These are the activations of a small neural network, seen along a few directions. Each row is one input.
In each table, some parts of the input vary, and every possible input appears once, in random order.
Descriptions start from the smaller parts, as in this example, which fits no table here: one of 3 separate values, together with either a single point or one of 9 places along a line or (one of 5 places around a ring, together with one of 6 places along a line).
Shared parts are said once, and a part with two or three values counts as separate values.

Other details of the inputs shift rows strongly along three fixed directions, in all tables alike. That doesn't count.

Rows:
R1: [ -3 -26 -32  16  18   6  34 -35  20 -30 -15]
R2: [ -33   39  -28   36  -30   10  -42  -20 -122    1   23]
R3: [ 18 -26   1   8  -4  -2  40 -23  12 -22  19]
R4: [-50  20  12  18   7 -55 -79  73 -36  43  76]
R5: [-16 -37  17  -7  33 -62 -22  64  33  17  40]
R6: [-12 -25 -11  28  27  -3   5 -11  39 -21  -5]
R7: [  0 -30 -11  11  19  -2  45 -41  21 -22 -27]
R8: [ 12 -30 -21  23  -3  22  49 -43   1 -46  -5]
R9: [-23 -12 -14  49  -6 -24 -28 -15  -9  -6  19]
R10: [ 18  53  -4 -16 -20  41  -3  -7 -31  24 -51]
R11: [-24 -25 -41  59 -17  -7 -11 -37 -71 -27  23]
R12: [ 36  48  21 -46 -20  57   9   5  -9  31 -49]
R13: [ 25  43  26 -19 -15  28 -32 -32  -6  12 -62]
R14: [ -7   1 -13  -9  -7 -44 -80  71 -37  34  51]
R15: [  2 -26  11 -17   4   1  32  -5  80 -17 -18]
R16: [-17  -4  -5  21   1  17  68 -44  -8 -36  11]
R17: [ 20  18  37 -44  -7  -6 -46  42  53  31   1]
R18: [ 25 -27   0 -12  24  -1  41   2  32 -22  13]
R19: [  2 -50  28 -36  20 -47  33  39 100  20  42]
R20: [-12  56  21 -22 -31  25 -10 -26 -20  11 -31]
R21: [ 11 -40  21 -15  35 -53  -3  70  13  10  61]
R22: [-27 -25 -49  56  17  -7   7 -37 -18 -42 -11]
R23: [-39 -29 -39  72  -6 -25   1 -36 -26 -37  13]
R24: [ 16  58  11 -19 -23  45  -7  -4 -15  17 -66]
R25: [ 35   7  43 -69   6  -4 -27  43  11  40   0]
R26: [  4 -15  -8  20  18  12  56  11   4 -16   6]
R27: [  3  54  23 -46 -24  24   2 -19  -5  29 -20]
R28: [ 45  32  18 -62 -18  46 -12 -13  -1  12 -44]
R29: [ -6   7 -28  13 -23  -5 -64  18 -82   5  26]
R30: [ -3  -9  15   6  28  13  45  11  80   7 -19]
Each input here is: one of 5 places along a line, together with either one of 2 separate values or one of 4 places along a line.
Q: The inputs of R10 and R26 match in every part but the place on the line of 5. If R7 is changed in the same way as R10 into R26, which row does it become?
A: R21
Q: A walk changes only the place on the line of 5. It starts at R4 and steps to R20. List the rest of the walk in order.
A: R27, R2, R16

Rows:
R31: [ 35  30  32 -59 -20   1 -49  31   5  39 -17]
R32: [  7   0  40 -50  13   9  42   6  85  14 -14]
R33: [ -7  59 -16  19 -38  27 -48 -27 -90  11 -33]
R34: [-43  -6 -47  66  -2 -26 -35   6 -69  -5  32]
R35: [-34 -44   5  -2  36 -64 -11  79  47  21  78]
R36: [  2  40  19 -12 -11 -16 -71  48 -42  35  16]
R37: [-35 -45   8   8  46 -61   2  86  52  18  71]
R38: [-15  12  16  -8   3 -41 -59  57 -22  31  47]
R39: [  45   45   -5  -25  -42   55    1  -30 -109    0  -13]
R40: [ 36  13  38 -51   5  18  14   4  58  16 -36]
R41: [-56 -87 -65 111  33 -26  66 -45  20 -71  34]
R42: [ 31 -14  42 -52  12   7  44   1  98  13 -26]
R43: [ 23   7  -7   0 -11  49  29 -66  10 -30 -70]
R44: [  43   51    2  -43  -38   19  -30   20 -113   20   10]
R45: [-14 -28 -19  34  15 -11  11  -1  17 -22  17]
R46: [  11    3  -12   11  -18   58   57 -101   26  -47  -67]
R47: [  6 -13 -12   6  -5  28  33 -63  16 -34 -45]
R48: [-30 -30 -19  57  11  -6  40 -39  10 -33   3]
R49: [ 34   8  49 -73   8  -2   4  26  72  32 -13]
R50: [-38   0 -48  64   3 -18 -39   9 -72  -9  26]
Q: What is each input in this table made of?
A: either one of 2 separate values or (one of 3 separate values, together with one of 6 places around a ring)
Q: Which other rows does R33 become when the choice among 3 separate values takes its other values? List them by row number.
A: R32, R37
Q: Which other rows does R47 become when the choice among 3 separate values takes its other values? List them by row number.
A: R31, R43
